Look-ups in named tables: a row name and a column name give one cell, copied from the table.

mimisu =
,soligi,sez,gef,bepoge,rof,gotuvi
vudono,165,145,149,128,168,89
ropu,214,228,200,47,115,121
mevazok,192,171,153,101,154,104
sagepu,164,113,87,155,174,124
favol,134,163,139,112,76,217
bifone,159,167,196,111,169,55
taneg,208,205,159,67,110,158
nelok,195,196,146,77,99,182
sose,160,206,210,76,101,135
papo,194,182,125,88,101,193

gef of mevazok is 153
gef of sagepu is 87
soligi of nelok is 195
sez of sose is 206
soligi of mevazok is 192
gef of vudono is 149
gef of bifone is 196
gotuvi of nelok is 182
gef of papo is 125
rof of bifone is 169
gef of favol is 139
bepoge of sose is 76

Table vusabo
|  | pipuvu | pege | pokar | gazu | sufa | dumu | sigeso | tebig | gapim | sut |
|---|---|---|---|---|---|---|---|---|---|---|
| zaneze | -1.683 | -0.142 | 3.637 | 3.028 | 0.370 | 0.565 | 0.236 | 0.858 | 2.461 | -5.765 |
| ninunod | 5.138 | 4.512 | -1.834 | -0.252 | 4.668 | -0.450 | -0.999 | 1.985 | 2.523 | 0.780 |
| fel | 2.603 | 1.826 | 1.874 | 4.318 | 0.503 | 1.030 | 3.491 | 0.627 | 0.771 | 6.501 |
| luvafep | 3.470 | 3.898 | 4.234 | 3.619 | 3.029 | 1.101 | 2.068 | 0.700 | 2.170 | 4.189 |
| deroleg | 0.321 | -0.741 | 6.262 | 2.868 | 1.123 | 0.914 | 3.997 | 2.242 | 0.729 | -1.376 |
| filuzo | -0.485 | 4.941 | 3.484 | 0.528 | 0.987 | -0.476 | 4.492 | -1.951 | 4.271 | -1.100 |
| vemog | 3.786 | 1.008 | 7.862 | -0.807 | 2.001 | 2.028 | 3.926 | 0.247 | 6.220 | 3.788 |
| ruf | -1.040 | 6.151 | 2.218 | 3.928 | 0.040 | -1.019 | 1.129 | 1.453 | -1.731 | 2.466 |
| bab | 4.903 | 1.085 | -4.288 | -2.342 | -1.644 | 4.489 | 4.273 | -1.353 | -1.392 | -1.243 |
| veb | 1.049 | -7.150 | 2.435 | 1.814 | -2.369 | 4.723 | 3.403 | 3.161 | 1.950 | -2.745 |
| sugo | -0.532 | -0.051 | -1.809 | 4.340 | -7.831 | 1.177 | 3.364 | 0.308 | -1.914 | 6.588 |
| voviza | 3.615 | -2.242 | 4.262 | 7.097 | -2.907 | 5.347 | -3.383 | 3.846 | 2.533 | 4.827 |
| vop | 6.743 | -4.477 | -3.141 | 0.576 | 2.341 | 8.355 | 5.697 | 2.872 | 0.728 | -1.511 |
| vum | 6.830 | -2.517 | 4.339 | 4.464 | -1.519 | 3.058 | -2.477 | 7.202 | 0.406 | 4.469 |

pipuvu of vemog = 3.786
gazu of bab = -2.342
gazu of filuzo = 0.528
sufa of sugo = -7.831
sufa of filuzo = 0.987
pege of voviza = -2.242
sut of veb = -2.745
pipuvu of fel = 2.603
pipuvu of bab = 4.903
tebig of vop = 2.872
pipuvu of ruf = -1.040
sufa of veb = -2.369
pokar of deroleg = 6.262
pipuvu of sugo = -0.532
Which row has the largest sigeso? vop

robul:
,fos,sanob,zumivap,sunusa,mola,tizubu,mut
gulikof,534,552,621,528,850,503,550
givik,594,614,536,594,240,612,567
sas,521,530,738,531,716,677,703
mumuvu,501,474,754,532,411,760,750
vofo,519,492,680,545,307,709,684
tumob,487,445,721,521,405,706,699
kelirid,483,448,558,490,841,376,435

What is the sanob of mumuvu in robul? 474
What is the tizubu of vofo in robul? 709
What is the mola of vofo in robul? 307
What is the mola of sas in robul? 716
What is the tizubu of mumuvu in robul? 760
What is the sunusa of gulikof in robul? 528
What is the zumivap of givik in robul? 536
What is the fos of tumob in robul? 487

nis =
|  | nub | sofuv |
|---|---|---|
| leneril | 125 | 181 |
| vove | 147 | 197 |
| fet | 75 | 102 |
| pufo | 115 | 193 |
| nugapof | 71 | 134 |
| gifi | 153 | 233 |
| rodufon | 81 | 87 |
| tepame | 194 | 62 |
| dugi | 77 | 213 |

sofuv of pufo: 193
sofuv of tepame: 62
nub of nugapof: 71
sofuv of vove: 197
nub of tepame: 194
nub of gifi: 153
nub of rodufon: 81
nub of dugi: 77
nub of pufo: 115
sofuv of rodufon: 87
nub of leneril: 125
sofuv of leneril: 181

sigal =
cols = nen, fam, ger, keb, dak, rovimus, paliri
fasoro: [0.0, 0.2, 0.6, 0.1, -0.3, 0.5, 0.1]
rami: [0.0, 0.1, 0.6, 0.0, -0.3, 0.5, 0.2]
lunon: [0.1, -0.4, 0.4, 0.1, -0.3, 0.5, 0.2]
sal: [0.2, -0.2, 0.5, -0.2, -0.3, 0.3, 0.1]
tuzoka: [-0.1, -0.1, 0.5, 0.1, -0.3, 0.6, 0.2]
memap: [0.1, -0.1, 0.6, 0.2, -0.4, 0.6, 0.0]
viped: [0.1, -0.6, 0.3, -0.3, -0.2, 0.5, 0.5]
karekiz: [0.1, -0.3, 0.5, 0.1, -0.3, 0.5, 0.1]
nav: [0.1, -0.7, 0.2, -0.3, -0.2, 0.5, 0.5]
pef: [0.1, -0.6, 0.3, -0.3, -0.3, 0.5, 0.4]

rami, paliri: 0.2
pef, dak: -0.3
tuzoka, paliri: 0.2
rami, keb: 0.0
memap, ger: 0.6
karekiz, fam: -0.3
memap, nen: 0.1
nav, paliri: 0.5
pef, paliri: 0.4
viped, nen: 0.1
memap, paliri: 0.0
tuzoka, ger: 0.5
pef, keb: -0.3
memap, fam: -0.1
rami, dak: -0.3
nav, nen: 0.1
fasoro, rovimus: 0.5
tuzoka, rovimus: 0.6
lunon, rovimus: 0.5

rul:
	pogoka	vorarup	lisomur	lipinoz	muvel	dakav	gopug	nof
goze	83	129	120	123	93	104	171	84
gir	98	130	127	131	108	102	149	100
vigab	111	129	128	131	117	109	136	112
mil	148	116	117	122	133	176	123	145
fogupob	188	166	166	112	188	122	121	186
gakez	71	165	155	146	103	50	199	77
zozosas	140	131	129	122	134	151	141	137
lito	143	136	132	118	138	153	148	140

gakez, lisomur => 155
lito, dakav => 153
lito, lisomur => 132
zozosas, muvel => 134
mil, dakav => 176
goze, lipinoz => 123
goze, gopug => 171
vigab, pogoka => 111
zozosas, nof => 137

lezarov
fields: veluf, zeratok, gize, vugefo, tof, mez, dud
tig: [132, 134, 142, 227, 129, 148, 134]
kov: [146, 149, 151, 34, 154, 135, 145]
lef: [133, 144, 150, 99, 146, 137, 138]
bakik: [142, 144, 141, 99, 146, 138, 146]
lol: [139, 136, 137, 227, 129, 144, 134]

What is the tof of lol in lezarov?
129
What is the mez of lef in lezarov?
137
What is the vugefo of bakik in lezarov?
99
What is the tof of bakik in lezarov?
146
What is the gize of bakik in lezarov?
141
What is the dud of kov in lezarov?
145
What is the mez of kov in lezarov?
135
What is the tof of lef in lezarov?
146
What is the gize of kov in lezarov?
151
What is the tof of tig in lezarov?
129
What is the dud of bakik in lezarov?
146
What is the veluf of lef in lezarov?
133
What is the mez of lol in lezarov?
144
What is the veluf of bakik in lezarov?
142
What is the zeratok of tig in lezarov?
134
What is the dud of lef in lezarov?
138
What is the veluf of lol in lezarov?
139
Which row has the largest zeratok? kov

